These are the activations of a small neural network, seen along a few directions. Each row is one input.
In each table, some parts of the input vary, and every possible input appears once, in random order.
Descriptions start from the smaller parts, as in this example, which fits no table here: one of 6 places along a line, together with either a single point or one of 9 places around a ring or (one of 2 separate values, together with one of 5 places around a ring).
Shared parts are said once, and a part with two or three values counts as separate values.

Other details of the inputs shift rows strongly along two fixed directions, in all tables alike. That doesn't count.

Rows:
r1: [-12 -22  -1 -14 -57   8 -13 -13 -19 -35  40  17  -5  19]
r2: [ 18  -5 -29   3 -24 -13 -16 -27   1 -34  46  32   3  29]
r3: [  7   1  -6  15 -87   3 -13  -8 -31 -22  19 -18 -23  11]
r4: [  0 -11 -14   3 -12 -21   0 -31   6 -22  37  41  -4  48]
r5: [ -8  30  16  14   2  26  14  44 -12  39 -54 -52   5 -49]
r6: [ 32   9 -24 -10 -38 -33 -12   1 -44 -13  16  14 -18  52]
r7: [  7  -7  -3  -2 -72   0   2   9 -30 -29  18 -14 -32  28]
r8: [-19 -32   9  -2 -30  24 -21 -16   2 -34  42  14  -2 -13]
r9: [-23 -40  -4 -12  22 -20  -5 -45  30 -11  37  57  15  14]
r10: [-36 -24   6 -13  40  -9  -9 -44  25  -3  49  49 -21  -9]
r11: [-34 -51  15 -18 -20  18 -15 -26   9 -41  33  15  -6 -11]
r12: [ 22  33   2  -5 -34  -1  25  68 -24  33 -50 -61   0 -25]
r13: [-25   0  16  15  88  33   5 -16  54   3   9  29   6 -24]
r14: [-15 -12  -1  13  45  27 -28 -52  24 -20  22  36  44 -11]
r15: [ 28  11  11 -15  45  -5  17  37  -1  16 -71 -52   6 -11]
r16: [-14  -1  26   2  30  41   5  31  14  10 -28 -36   6 -54]
r17: [  9   3 -12   5 -93   1 -14  -6 -36 -17  16 -13 -11  10]
r18: [ 37  23 -11  -5   5 -45  32  47 -10  44 -68 -49  -3  17]
r19: [  5  21   5 -13 -30 -11  41  62 -18  26 -61 -65 -31 -24]
r20: [-15 -24   7   5  61   8 -12 -27  44   7  28  50  44 -12]
r21: [ 15  -1 -20   4 -28 -11 -36 -38 -31 -13  27  31  10  19]
r22: [-45 -22  10 -11 -16  22  -8 -17   2 -29  44  37  -8 -10]
r23: [ 40  48 -13  30  -4 -28  26  31 -10  59 -60 -44  11   9]
r24: [ 21 -10 -21 -10 -18 -18 -31 -18 -18 -19  37  35   4  21]
r25: [ -6  23  21   5  -1  26  11  40 -13  40 -54 -48  23 -47]
r26: [  27    2  -17  -19 -115  -37   17   27  -44  -16   -9  -41  -38   29]
r27: [ 26  21 -31  28 -64 -38   2 -28 -15  -3  14   7 -10  43]
r28: [-39 -20  21  10   4  43 -24 -22   9 -17  22   8   7 -42]
r29: [ 14  16  12  -7 -24  -4  36  61 -16  18 -66 -80 -38 -21]
r30: [-38 -12   4   6  46  17  -4 -43  35 -27  53  62 -17  21]
r31: [ 27   5   7 -19  53 -13  16  36 -10  33 -72 -38  12 -14]
r32: [ -3   2  -7   0 -74  -5   5  13 -31 -28  21 -12 -46  23]
r33: [ 15  30 -22   7 -34 -37   8  -1 -26   6  36  14 -56  43]
r34: [ 58  33 -38  17 -72 -56  21  18 -19   5  -3 -20 -27  54]
r35: [-34 -13  20  -7  24  35  -5  10  19   1   8   5  14 -52]
r36: [ 32  22   0   7  46  -8  12  45   9  49 -55 -35  28  -9]
r37: [ -1 -13  12 -15  78  13  12   4  33   3 -41 -12  31 -19]
r38: [-21 -13  13  10  74  21 -25 -28  34  25  -6  26  59 -26]
r39: [-37 -51  12 -13  62   3  -5 -52  50 -19  21  50  28  -5]
r40: [  0 -11 -15  -4 -11 -25 -14 -21  -3 -12  35  40   4  45]
r41: [ 28  32 -28   8 -63 -58  43  12 -13  -6  -8 -18 -81  59]
r42: [-44 -43  13 -30 -22   8 -10 -23  10 -27  35  33  10 -22]
r43: [-30  -7  30 -16  37  37   9  24   8  15 -23 -11  30 -40]
r44: [  6  51  10  37  52  14  30  21  19  46 -61 -39 -10 -19]
r45: [-18 -22  21 -11  15  40 -13   3  14  -6   2  -3  33 -41]
r46: [ 19  -8 -19  -3 -23 -10 -31 -23  -9 -37  41  28   0  22]
r47: [ 32  10 -20  -6 -45 -25 -11  -1 -34 -32  21   5 -23  55]
r48: [-24   0  16   2  90  22 -10 -14  36  26  21  28   7 -41]
r49: [ 30  27   1   3  49   7  24  38   0  18 -53 -38  16  12]
r50: [  9  14  16  10  68  33 -18  -2   7  13 -42 -20  43 -35]
r51: [-11  -6  18   2  85  11  13   3  32  31 -20  15  39  -5]
r52: [-14  15 -13  20 -13 -12 -21 -44  -7   7  54  37 -29   6]
Description of these inputs: one of 4 places along a line, together with either one of 2 separate values or one of 5 places around a ring or one of 6 places around a ring.
Question: The inputs of r23 and r20 match in every part but the place on the line of 4. If r28 is changed in the same way as r23 into r20, which row does it become?
Answer: r16
Question: The inputs of r17 and r26 match in every part but the place on the line of 4. If r25 is changed in the same way as r17 into r26, which row does it become?
Answer: r42
Question: Which other rows agree with r4 in the place on the line of 4? List them by row number.
Answer: r1, r6, r7, r22, r30, r32, r33, r40, r43, r47, r49, r51
Question: A walk changes only the place on the ring of 5. It starts at r12 and steps to r45. List the rest of the walk in order.
Answer: r8, r16, r35
Question: Which other rows does r23 become when the place on the ring of 6 takes its other values? List them by row number.
Answer: r14, r21, r27, r38, r50
Question: Which other rows does r13 become when the choice among 2 separate values takes its other values? List them by row number.
Answer: r48
